Look-ups in named tables: a row name and a column name give one cell, copied from the table.

konul:
|  | fel | tukob |
|---|---|---|
| deba | 142 | 158 |
| lub | 113 | 106 |
| kuneg | 131 | 118 |
| vot | 83 | 94 |
| kem | 126 | 113 |
| runikam | 124 | 130 |
| dag | 134 | 191 |
| dak | 124 | 202 |
| mopoz | 90 | 148 |
| los | 41 | 99 |
| fufifod | 72 | 75 |

fufifod, fel => 72
dag, fel => 134
lub, tukob => 106
lub, fel => 113
los, tukob => 99
dak, fel => 124
runikam, fel => 124
dak, tukob => 202
kem, tukob => 113
deba, fel => 142
vot, tukob => 94
kem, fel => 126
dag, tukob => 191
vot, fel => 83
runikam, tukob => 130
mopoz, fel => 90
los, fel => 41
mopoz, tukob => 148
deba, tukob => 158

penubuv =
,lezo,tovepo,nabo,fepade,gofeb,pif
fodigod,45479,57709,64860,68677,14193,45053
vof,51724,68946,65284,67890,88382,73817
res,82225,68480,67762,63797,50053,70485
zemisof,56272,65148,58129,67128,49511,55068
nogek,51669,71434,67371,67062,99794,63217
fakufi,48739,70343,64897,67048,56343,72262
reku,26205,58602,69361,67551,3086,55347

What is the fepade of res in penubuv?
63797
What is the pif of nogek in penubuv?
63217
What is the nabo of nogek in penubuv?
67371
What is the gofeb of nogek in penubuv?
99794
What is the fepade of fodigod in penubuv?
68677
What is the gofeb of reku in penubuv?
3086

sel.tsv
	lubabu	dula	padu	zukam	susovam	vivop	gopitub	nuriv	dup
tepu	93	157	138	138	128	194	130	165	123
mogita	118	115	121	116	128	152	121	125	63
niru	99	123	128	130	141	138	126	138	131
vis	168	124	121	162	126	66	130	128	108
gune	91	134	114	118	110	99	122	116	104
niz	97	111	168	135	133	109	145	126	111
kerabi	97	87	89	119	126	136	117	124	144
gofig	114	112	118	165	131	110	132	90	122
beb	104	131	151	129	115	179	105	122	100
rekas	112	151	66	121	115	152	102	133	101
fevi	109	122	122	90	111	139	150	148	86
leluv	143	121	69	155	125	109	95	90	106
nogus	99	132	159	109	118	90	134	127	140
dabavus	150	107	76	151	97	149	118	101	103

What is the nuriv of leluv in sel?
90
What is the gopitub of gune in sel?
122
What is the nuriv of niz in sel?
126
What is the susovam of mogita in sel?
128
What is the zukam of leluv in sel?
155
What is the dup of dabavus in sel?
103
What is the dup of nogus in sel?
140
Row with the largest lubabu: vis

pedukab.tsv
	guza	sos	lunebof	savimip	zos	radop	garog
madad	143	145	152	150	158	151	144
tizol	176	170	149	153	177	200	139
gete	162	161	148	150	165	183	138
gota	161	149	129	171	162	148	155
zef	163	146	152	157	144	146	155
gulazom	142	143	152	150	158	149	142
vobi	170	126	11	208	186	173	201
vub	129	141	144	142	136	148	133
nop	152	167	232	136	140	122	113
ziv	158	160	160	160	149	138	164
vuno	153	181	147	148	164	167	151

garog of tizol is 139
guza of madad is 143
savimip of vuno is 148
savimip of tizol is 153
zos of zef is 144
garog of vobi is 201
radop of madad is 151
sos of vuno is 181

vufi =
         nilal   ruk  fanar  rubil
bokupok   0.68  0.50   0.75   0.51
nunip     0.56  0.64   0.41   0.70
sisez     0.36  0.51   0.25   0.70
mimut     0.62  0.48   0.53   0.32
nufa      0.44  0.11   0.38   0.39

nilal of mimut is 0.62
nilal of sisez is 0.36
ruk of nufa is 0.11
rubil of bokupok is 0.51
fanar of nufa is 0.38
rubil of sisez is 0.70
nilal of bokupok is 0.68
nilal of nunip is 0.56
ruk of sisez is 0.51
fanar of bokupok is 0.75
ruk of mimut is 0.48
ruk of bokupok is 0.50
fanar of mimut is 0.53
rubil of mimut is 0.32

fales:
	dak	tebaro	bos	gez	talidal	fen
rifirif	96	144	125	116	102	162
gubapaf	116	81	112	108	121	130
zun	115	79	97	95	207	170
lel	108	147	244	109	137	139
lig	195	105	64	138	161	79
nep	82	195	120	90	108	45
sof	76	159	118	229	162	202
ful	171	151	188	143	196	145
novek	231	220	98	237	133	82
gukorog	174	184	192	74	79	141
pum	99	235	132	106	159	175
pabed	195	150	174	175	97	216

ful, talidal -> 196
gubapaf, tebaro -> 81
nep, dak -> 82
zun, bos -> 97
zun, talidal -> 207
zun, gez -> 95
pabed, bos -> 174
lel, gez -> 109
zun, tebaro -> 79
zun, fen -> 170
sof, fen -> 202
nep, fen -> 45
gukorog, gez -> 74
rifirif, gez -> 116
gubapaf, bos -> 112
pum, talidal -> 159
gubapaf, talidal -> 121
pum, dak -> 99
lel, bos -> 244
ful, tebaro -> 151

domi.tsv
	mafeluz	sifuzu	budimig	gur	vipidu
nodasaf	-403	-690	-625	-289	-56
kunipu	-100	85	-277	619	113
tugo	576	104	-733	-276	-399
gal	448	50	-862	-555	-309

mafeluz of kunipu = -100
vipidu of kunipu = 113
mafeluz of gal = 448
gur of kunipu = 619
gur of tugo = -276
budimig of kunipu = -277
budimig of nodasaf = -625
sifuzu of gal = 50
vipidu of gal = -309
gur of nodasaf = -289

rogig:
|  | nokozi | beb | vavabo | tef | pegib | vovu | som | vupe |
|---|---|---|---|---|---|---|---|---|
| gom | 178 | 55 | 171 | 178 | 167 | 200 | 253 | 160 |
| ludamok | 164 | 209 | 168 | 179 | 167 | 218 | 133 | 172 |
| mebure | 167 | 211 | 169 | 173 | 165 | 217 | 135 | 173 |
| lukata | 169 | 127 | 169 | 140 | 182 | 95 | 218 | 171 |
| zutelog | 176 | 76 | 172 | 178 | 166 | 162 | 254 | 160 |
| tob | 167 | 134 | 170 | 139 | 185 | 60 | 220 | 171 |
| regelo | 168 | 193 | 168 | 168 | 165 | 201 | 138 | 172 |
| baza | 180 | 60 | 172 | 178 | 168 | 204 | 252 | 160 |
| rasozen | 169 | 200 | 168 | 172 | 166 | 201 | 133 | 171 |
| midapu | 177 | 24 | 173 | 173 | 167 | 176 | 222 | 160 |
| kub | 169 | 116 | 170 | 139 | 186 | 52 | 226 | 171 |

ludamok, nokozi => 164
gom, tef => 178
gom, vavabo => 171
gom, vupe => 160
baza, vavabo => 172
rasozen, vovu => 201
midapu, som => 222
lukata, vavabo => 169

